Each row below holds a small network's activations on one input, seen along a few directions.
Each table varies a few parts of the input and shows all the possible inputs, shuffled.
A made-up example of a description, with smaller parts first: one of 4 places along a line, together with either a single point or one of 11 places around a ring or (one of 3 separate values, together with one of 5 places around a ring).
Shared parts are said once, and a part with two or three values counts as separate values.

Other details of the inputs vary at random and push rows far along two fixed directions, the same in every table; ignore that.

Rows:
r1: -361, -320, -180, 596, -29, 171, -493, 542, -312, -27, -507, -122, 449, 146
r2: -566, -351, 379, 276, 201, -206, -188, 318, -165, 474, 331, -25, -572, 214
r3: 12, 9, 114, -122, -51, -95, -19, -203, 99, 63, 138, 76, -182, -19
r4: 217, -19, 3, -177, 11, 54, 232, -61, -32, -66, -26, 59, -186, 9
r5: 32, 137, 110, -130, -78, -64, 121, -112, 163, -148, 82, 50, -9, -112
r6: -82, 189, 153, -177, 87, -82, 26, -78, 127, 7, 106, 71, -147, -62
r7: 222, -32, 65, -112, 59, 56, 230, -160, -41, -8, 146, -86, -43, -29
r8: -14, -38, 159, -183, -99, 21, 15, -134, 75, 9, 136, 1, -205, -58
r9: 15, 22, 103, -250, -49, -86, 11, -141, -95, 76, 39, 91, -212, -73
r10: 344, 165, -267, -66, -101, 101, 63, -58, 226, -289, -170, -57, 368, -106
r11: -336, -362, -321, 701, 60, 295, -302, 506, -339, 66, -407, -70, 414, 252
r12: -522, -410, -319, 775, 132, 160, -344, 653, -252, 168, -407, -46, 471, 318
r13: -41, 97, 75, -244, 73, -74, -7, -71, 187, 80, 116, 34, -142, -9
r14: 118, -103, 207, -162, 86, -65, 206, -72, -114, 45, 123, -53, -183, 0
r15: 47, -38, 21, -90, 104, 0, 174, -103, 92, 56, 125, 57, -283, 49
r16: 422, 106, -186, -77, -229, 99, 42, -138, -52, -314, -227, 23, 321, -79
r17: -1, 68, 108, -228, 30, 48, -46, -130, 51, 59, 105, 7, -221, -31
r18: 335, 9, -200, 188, -89, 166, 86, 94, -135, -195, -24, -116, 200, 21
r19: -774, -512, 541, 312, 198, -232, -289, 524, -373, 611, 241, -6, -676, 264
r20: -162, -107, 197, -52, -59, -30, -108, -79, -36, 208, 113, 73, -231, 11
r21: 317, 199, -353, -83, -117, 53, 77, -145, 87, -210, -138, 30, 410, -98
r22: 340, 189, -349, -30, -112, 88, 26, -218, 26, -265, -132, 6, 340, -96
r23: 76, -68, 131, -75, 143, -74, 183, -144, 22, 62, 219, -70, -158, 18
r24: 391, 182, -220, -146, -100, 155, 2, -78, -25, -351, -242, -43, 289, -66
r25: -198, -57, -223, 538, -85, 82, -270, 287, -161, -111, -352, 21, 593, 72
r26: -65, 126, 187, -131, 33, -92, 58, -59, 181, -4, 87, 49, -164, -118
r27: -91, 161, 100, -148, 17, -140, 73, -146, 42, 76, 119, 136, -122, -111
r28: 349, 218, -297, -58, -43, 146, -20, -150, 112, -334, -146, -59, 315, -48
r29: -303, -164, 184, 36, 1, -83, -154, 25, 54, 120, 120, -4, -219, 49
r30: -250, -42, 145, -77, 30, -88, -139, 61, -136, 221, -35, 12, -239, 36
r31: 118, 73, 15, -174, -92, -85, 67, -160, 172, 12, 76, 85, 13, -44
r32: 11, -55, 207, -233, -108, -55, 26, -76, 14, -43, 58, 20, -222, -52
r33: 88, 182, -68, -168, 3, -40, 23, -209, 106, 1, 45, -10, -83, -48
r34: -374, 88, 154, 27, 101, -147, -83, 60, -1, 234, 51, 60, -163, 2
r35: 306, 271, -354, -90, -86, 64, 78, -113, 140, -198, -173, -40, 391, -68
r36: -17, 66, 94, -76, 113, -45, 259, -38, 92, 38, 109, 119, -218, -6
r37: -188, -52, 106, -99, -2, -29, -94, -95, -90, 231, 111, 72, -234, -29
r38: -51, -9, 164, 48, 156, -96, 201, 2, -25, 50, 139, -23, -11, -6
r39: 74, 44, 31, -198, -92, -55, 88, -105, 223, -76, 93, 13, -3, -58
r40: -148, -147, -298, 502, -19, 174, -364, 301, -82, -141, -370, -129, 480, 85
r41: 120, 5, 89, -70, 35, -119, 189, 48, 76, 72, 263, -21, -206, 30
r42: 175, 86, -155, 311, -19, 38, 104, 207, -94, -213, -49, -59, 293, 18
r43: 17, 5, 142, -182, -24, 39, -14, -111, 105, 48, 86, -15, -237, -87
r44: 420, 74, -249, 4, 18, 73, 272, -77, 68, -241, -55, -114, 439, -25
r45: -22, 111, 56, -207, -8, 1, 1, -165, 19, 141, 84, 3, -215, -50
Description of these inputs: one of 5 places along a line, together with either one of 3 separate values or one of 6 places around a ring.
The inputs of r29 and r5 match in every part but the place on the line of 5. If r28 is changed in the same way as r29 into r5, which row does it become? -> r6
Start at r1 and move only the place on the ring of 6, one step at a time. The first step leads to r32. Which rows follow, in order? -> r16, r9, r30, r24
Which other rows does r12 become when the choice among 3 separate values takes its other values? List them by row number. -> r41, r44
Which other rows does r31 become when the place on the line of 5 takes its other values? List them by row number. -> r3, r16, r20, r25
List by row number the other rows that have the place on the line of 5 in common with r20. -> r7, r8, r11, r17, r18, r37, r43, r45
